Each row below holds a small network's activations on one input, seen along a few directions.
Each table varies a few parts of the input and shows all the possible inputs, shuffled.
Descriptions start from the smaller parts, as in this example, which fits no table here: one of 3 separate values, together with either a single point or one of 11 places along a line or (one of 6 places along a line, together with one of 8 places around a ring).
Shared parts are said once, and a part with two or three values counts as separate values.
(in the rows, 128 means zero)

Other details of the inputs shift rows strongly along two fixed directions, in all tables alike. That doesn't count.

Rows:
x1: [ 65  38 145 154  96 161 177 144 126  49 157  94  93  77  96  91]
x2: [ 76  73 132 213  98 160 166 150  97  22 135  13  90  73 117  95]
x3: [170 197 121  75 151  89 105 113 148 250  80 199 158 187 130 175]
x4: [ 82 102 175 171  90  78 213 122 127  74 147  95 125 141 208 116]
x5: [ 82 125 188 137 111 131 151  54 124  69 143 194 157  92 218 152]
x6: [116  86 170 121 100 123 187  69  96  45 143 119 127 102 184 147]
x7: [126 135 102 125 128 107 124 146 103  94 122  93 100 142 130 130]
x8: [140 176  89  85 178 110  76 177 151 205  79 139 125 172  82 153]
x9: [149 175 169 103 131 123 105  59 145 159 129 219 186 137 207 166]
x10: [105 110 181 133  93 118 160  57 114  70 196 205 156  96 192 126]
x11: [216 156 164 105 122 100 149  54 131 172 133 176 178 150 221 152]
x12: [ 23  87 133 186 125 142 154 173 127  50 125  88  80  96 142 118]
x13: [119 121 114 131 113 104 143 179 152 176 132 122 118 155  87  95]
x14: [188 157  65  99 121 146  62 170 160 156  79  69 143 152  81  87]
x15: [184 200 119  78 197 131  76  91 106 216 110 192 143 163 109 202]
x16: [165 153 133 119 160 114 132  93  87 120 147 123 129 151 145 167]
x17: [155 122  76 133 144 183  85 209 193 204  47  69 120 123  61  85]
x18: [ 67  64  97 138 125 192 123 194 152  88  63  44  79  83  45  97]
x19: [ 54  95 173 205 120 161 163 105 103  59 139 109 114  68 155 142]
x20: [157 146 155 113 109 118 116  80 140 146 178 205 175 134 171 125]
x21: [128 129  58 110 152 121  84 234 155 179 116  84  98 160  20  87]
x22: [130 143 138 117 138  73 148 126 114 109 143 121 132 163 175 148]
x23: [160 141  74 112 170 154  80 178 119 183 136 104 102 145  20 117]
x24: [125 114 126 161 118 153 125 125 100 122 160 120 115  94  79 119]
x25: [144  91 134 155 111 148 148 151 164 154 147 122 134 112 126  81]
x26: [143 145  79 101 141 118  87 165 119 167 136 145 101 148  61 122]
x27: [188 173 146  75 115 100 116  37 102 118 134 193 176 140 194 160]
Each input here is: one of 3 separate values, together with either one of 4 places along a line or one of 5 places along a line.
Q: Changing only the choice among 3 separate values turns x11 into x17. The same change can be made to x4. Which row results?
A: x3
Q: Change only the choice among 3 separate values in x21. List by row number the other rows that result.
A: x8, x22
Q: Change only the choice among 3 separate values in x2. List by row number the other rows that result.
A: x19, x24

Rows:
x28: [ 90 117 184 172 124 115 179  84 103  68 158 130 134 112 212 155]
x29: [128 100 102 124 107 152 117 154 136 110 121  96 115 108  77  90]
x30: [ 84  94 186 154 106  96 198 102 128  88 179 159 135 123 201 129]
x31: [160 162 130  82 144 106 116 108 142 195 104 182 150 159 139 159]
x32: [119 113 107 144 128 176 101 151 139 112 106  92 119  96  89 105]
x33: [109 110 110 135 112 145 123 174 169 131  91  92 124 122 110  90]
x34: [137 113  99 127 108 130 125 163 137 107 113  70 116 131 101  88]
x35: [ 87 128  92 129 132 122  99 185 131 100 137 105 103 135  86 102]
x36: [ 88  96 183 147  98 134 172  70 118  59 152 159 141  89 197 138]
x37: [191 176 120  99 148 103 107  98 105 177 137 157 145 161 128 160]
x38: [113 114 111 157 130 138 128 181 147 144 131  92 113 129  90  95]
x39: [165 157 126  74 145 126 104  86 116 171 108 183 141 139 117 171]
x40: [102 109 109 140 138 160 119 158 125 119 104  94  98 107  78 125]
x41: [190 178 121  95 144 122  92  91 122 168 107 155 159 148 149 157]
x42: [177 170 121  76 146 103 110  95 117 170  99 157 144 162 139 170]
x43: [116  98 105 125 122 146 126 160 127 114 125  95 102 115  70 105]
x44: [131 107 103 143 120 165 107 154 133 113 133  94 117 103  79  92]
x45: [180 163 123  97 147 126  99  88 104 179 145 182 143 139 104 160]
x46: [112 121 105 143 139 136 125 167 126 117  95  68 101 128 101 124]
x47: [158 168 131  98 153 109 113 110 134 201 110 182 144 157 136 166]
x48: [ 76 134  96 130 139 134  94 180 137  99 110 104 106 129  97 114]
x49: [101 119 115 158 137 149 122 178 153 143 104  90 114 123 101 108]
x50: [182 158 124  83 121 102 111 107 145 191 128 184 160 158 136 131]
x51: [107 114 111 149 139 168 111 155 127 120 108  91 107 102  79 120]
x52: [125 117 101 142 133 126 131 170 120 118 122  70  99 135  90 111]
x53: [185 166 126 101 134 115 102 107 141 194 140 182 162 154 138 134]
x54: [188 165 117  75 139  92 117  99 111 171 126 159 142 169 129 157]
x55: [ 81 100 187 169 115  99 196 104 119  94 185 159 129 121 198 136]
x56: [114 111 177 166 106 113 175  84 108  61 182 132 144 112 212 126]
x57: [ 85 108 190 174 110 127 174  92 140  85 161 156 151 104 223 129]
x58: [114 104 105 139 132 149 124 161 118 121 131  96  97 113  67 112]
x59: [ 98 108 179 149  99 112 180  80 118  56 144 132 143 111 221 136]
Q: Changing only one part turns x45 into x51. The same change can be made to x53. Which row results?
A: x57
Q: Describe the family of inputs behind these rows.
A: one of 2 separate values, together with either a single point or (one of 3 separate values, together with one of 5 places around a ring)
Q: Change only the choice among 2 separate values in x47. List by row number the other rows that result.
A: x55
Q: Change only the choice among 2 separate values in x42. List by row number the other rows that result.
A: x54

Rows:
x60: [105  77  97 158 103 176 128 178 140  63 107  29  99  91  86  68]
x61: [166 163  98  90 152 107  96 125 101 156 122 133 121 156  94 154]
x62: [ 54  85  98 178 131 155 137 209 125  65 111  26  74 106  71  95]
x63: [163 178 104  83 168 119  83 120 110 189 110 172 126 155  94 171]
x64: [199 157 106  84 133 145  81  99 133 194 121 176 156 134  93 137]
x65: [196 168 108  80 136 144  77  95 127 179  93 156 154 137 110 149]
x66: [183 157 107  86 130 147  79 102 135 185 108 172 150 127  95 133]
x67: [ 82 111 209 163 121  85 205  48  76  48 198 174 130 115 236 180]
x68: [ 72 111 213 166 121  95 200  55  87  63 219 200 136 111 220 168]
x69: [ 77  71 108 171 113 189 127 187 154  74  98  39 100  76  80  73]
x70: [ 46  73 102 176 126 157 139 213 132  75 127  47  73  99  57  87]
x71: [112 105 213 159  95 117 196  26  98  47 182 175 156  93 248 154]
x72: [154 173 114 100 145  63 128 179 176 227 105 147 147 209 147 124]
x73: [184 163 115 100 115  92 117 158 198 227  91 146 171 182 160 100]
Q: Describe the family of inputs behind these rows.
A: one of 2 separate values, together with either a single point or one of 6 places along a line
Q: Changing only the choice among 2 separate values turns x68 into x64. The same change can be made to x61. Which row results?
A: x60
